These are the activations of a small neural network, seen along a few directions. Each row is one input.
Each table varies a few parts of the input and shows all the possible inputs, shuffled.
Descriptions start from the smaller parts, as in this example, which fits no table here: one of 6 places along a line, together with either a single point or (one of 2 separate values, together with one of 5 places around a ring) or one of 11 places around a ring.
Shared parts are said once, and a part with two or three values counts as separate values.
(in the rows, 128 means zero)

Other details of the inputs vary at random and push rows far along two fixed directions, the same in every table; ignore that.

A family of inputs:
x1: [185 136 138 102  68 175 104  47  31 188 109 152 109 173  83]
x2: [ 59 119 135  84 130  84 154 158 180 144 133 125 118 136 129]
x3: [150 116 127 157 146 136 106 114 138  90 128 140 138 100 158]
x4: [160 110 110 178 138 131 120 140 131 105 119 131 131 101 149]
x5: [ 97 133 131  43  47 114 157  98  68 191 112 151 139 212  60]
x6: [146 154 138 167 157 160  86 124 127 111 115 106 108  90 139]
x7: [ 58 108 130  87 136  91 168 155 174 136 138 114 131 137 126]
x8: [103  94 133  82 131  76 166 159 183 120 139 139 162 139 138]
x9: [139 148 123 164 150 160 108 132 122 103 147 113  95 100 139]
x10: [151 117 122 158 149 139 108 123 130  95 126 141 141 106 166]
x11: [148 158 135 161 152 157  80 126 129 114 122 113  96  91 136]
x12: [165 123 127 154 144 143 113 135 138  92 130 130 137 115 168]
x13: [136 145 127 183 150 174 101 120 119 100 135 101 105 111 153]
x14: [ 55 119 137  96 137  86 163 159 172 142 132 120 140 145 132]
x15: [135 144 126 164 140 166  95 120 130 105 138 107  86 105 149]
x16: [ 69 124 136  89 153  77 155 166 169 148 132 119 150 133 117]
x17: [ 97  77 119 105 136  62 171 168 168 128 124 138 158 136 127]
x18: [144 163 134 166 151 153  86 133 123 112 131 119 103  95 137]
x19: [144 147 126 180 160 169 109 122 115  99 135 101 105 101 144]
x20: [102 140 131  48  59 109 161  97  65 200 105 159 155 216  48]
x21: [161 125 128 148 131 138 113 128 156  97 139 129 136 105 158]
x22: [131 147 125 179 145 168 106 131 120 102 145 111 106 115 148]
x23: [ 60 114 126  88 132  91 162 167 170 137 156 124 125 141 125]
x24: [148 155 132 174 161 156 100 127 114 104 129  97 115  94 142]
x25: [ 97  81 122 105 123  63 166 159 181 130 132 137 155 123 118]
x26: [ 97  84 113 106 124  65 171 166 175 135 131 140 158 124 124]
x27: [149 128 144 167 157 155 106 109 134 127 129 124 102  94 157]
x28: [ 81 105 144  87 142  78 165 159 171 161 154 145 127 128 137]
x29: [ 63 121 140  86 143  85 155 158 183 149 119 127 133 132 120]
x30: [143 158 129 174 158 152 106 136 113 103 138 108 116  97 137]
x31: [110  95 111  96 132  74 179 173 177 134 138 135 158 144 140]
x32: [117 114 138  44  63 107 178  93  59 214 120 166 156 209  64]
x33: [ 67 116 123  95 148  87 178 170 160 135 153 123 138 138 115]
x34: [172 119 119 165 145 136 119 137 138  96 127 122 129 120 161]
x35: [147 120 123 153 137 134 106 115 146  97 135 141 139  96 156]
x36: [175 170 132 117  61 185  91  60  25 168  97 150 111 180  71]
x37: [205 130 108 106  47 161 126  69  42 161 106 147 149 188  82]
x38: [186 162 126 107  68 180  96  57  14 159  98 125 112 162  65]
x39: [106 133 132  33  57 113 148  92  77 203  98 154 135 206  49]
x40: [138 159 138 180 156 162  91 122 131 113 118 115 109 106 148]
x41: [185 129 111 103  54 166 112  56  34 154 104 166 158 170  90]
x42: [ 69 130 134  94 150  75 158 172 166 145 140 129 148 133 114]
x43: [146 119 115 154 144 139 116 131 132 102 129 146 143 103 165]
x44: [130 158 133 183 142 163 100 127 123 105 132 117 105 112 153]
x45: [144 146 125 161 150 161 102 121 125 104 138 106  86  94 140]
x46: [ 78 101 144  95 152  81 173 153 170 161 141 136 141 133 137]
x47: [172 119 125 165 140 134 116 129 146  93 130 121 127 113 153]
x48: [169 122 121 160 132 131 118 130 156 100 136 121 128 109 151]
x49: [135 151 137 176 142 169  92 113 130 105 115 107  97 102 155]
x50: [162 125 118 152 139 144 120 142 140 100 133 135 139 112 168]
x51: [ 71 117 135  81 147  76 166 162 165 139 130 110 140 120 115]
x52: [182 165 125 111  68 179 101  66   9 158 108 132 120 167  64]
x53: [144 144 128 171 154 166 108 117 122  99 128 101  97  93 142]
x54: [161 127 120 149 132 142 117 136 149 101 139 133 139 105 163]
x55: [ 97  76 125 106 131  61 168 161 174 124 126 137 155 129 120]
Description of these inputs: one of 5 places around a ring, together with either a single point or one of 4 places along a line or one of 6 places around a ring.
- The inputs of x22 and x7 match in every part but the place on the ring of 5. If x42 is changed in the same way as x22 into x7, which row does it become? => x6
- Start at x35 and move only the place on the line of 4, one step at a time. The first step leads to x21. Which rows follow, in order? => x48, x25
- Which other rows does x14 become when the place on the ring of 5 takes its other values? List them by row number. => x2, x5, x44, x49
- Start at x14 and move only the place on the ring of 6, one step at a time. The first step leads to x13. Which rows follow, in order? => x19, x24, x16, x40
- Which other rows does x2 become when the place on the ring of 6 takes its other values? List them by row number. => x11, x15, x38, x39, x45

A family of inputs:
x56: [134 111 120 105 125  98 149 143 145 139 131 142 153 129 122]
x57: [131 102 126 103 126 102 154 137 138 132 137 141 156 129 135]
x58: [137 147 132 188 167 171  99 135 153  99 146 109  86  89 183]
x59: [171 144 128 206 166 151  82 143 154  81 130 117 115  76 179]
x60: [155 135 124 207 157 161  93 134 155  73 125 118 109  83 179]
x61: [142 153 136 184 160 160  82 132 162  83 132 102  95  76 162]
x62: [122 109 125 110 115  97 143 144 148 132 123 133 139 142 123]
x63: [180 127 119 200 166 152  93 138 155  80 136 119 105  72 172]
x64: [130  94 123 103 122 102 158 133 140 127 137 138 144 135 132]
x65: [109 118 124 112 119 107 145 140 144 130 120 143 155 142 129]
x66: [101 138 137  93 125 108 132 134 149 134 126 128 136 135 112]
x67: [ 96 116 137 110 133 103 142 131 138 157 126 131 121 123 116]
x68: [ 98 122 141 108 140 102 138 135 133 155 125 140 128 124 116]
x69: [ 98 138 108 119 137 105 164 160 113 118 135  97 145 144  97]
x70: [196 135 119 137  76 183 100  59  36 139 106 147 146 166 106]
x71: [115  98 120 110 120 106 152 130 143 125 132 139 149 145 132]
x72: [101 129 138  96 137 102 131 134 141 144 114 130 134 127 113]
x73: [182 155 142 131  82 187 101  56  24 174 110 147 114 169  86]
x74: [189 165 122 129  54 209  84  48  19 146 108 134 105 173  89]
x75: [ 97 130 136  98 132 121 146 140 139 148 140 136 126 147 134]
x76: [ 99 120 141 111 130 111 151 129 140 161 139 131 118 138 122]
x77: [ 94 136 129  95 122 116 137 141 143 133 141 135 130 140 127]
x78: [ 96 126 110 119 131 112 162 164 117 117 137  93 139 144  93]
x79: [100 122 135  99 129 105 134 132 145 145 115 122 127 126 112]
- What do these inputs look like to the network? => one of 2 separate values, together with either a single point or one of 5 places around a ring or one of 6 places around a ring
- The inputs of x72 and x79 match in every part but the choice among 2 separate values. If x70 is changed in the same way as x72 into x79, which row does it become? => x71
- Which other rows does x77 become when the choice among 2 separate values takes its other values? List them by row number. => x74
- Which other rows does x56 become when the choice among 2 separate values takes its other values? List them by row number. => x63
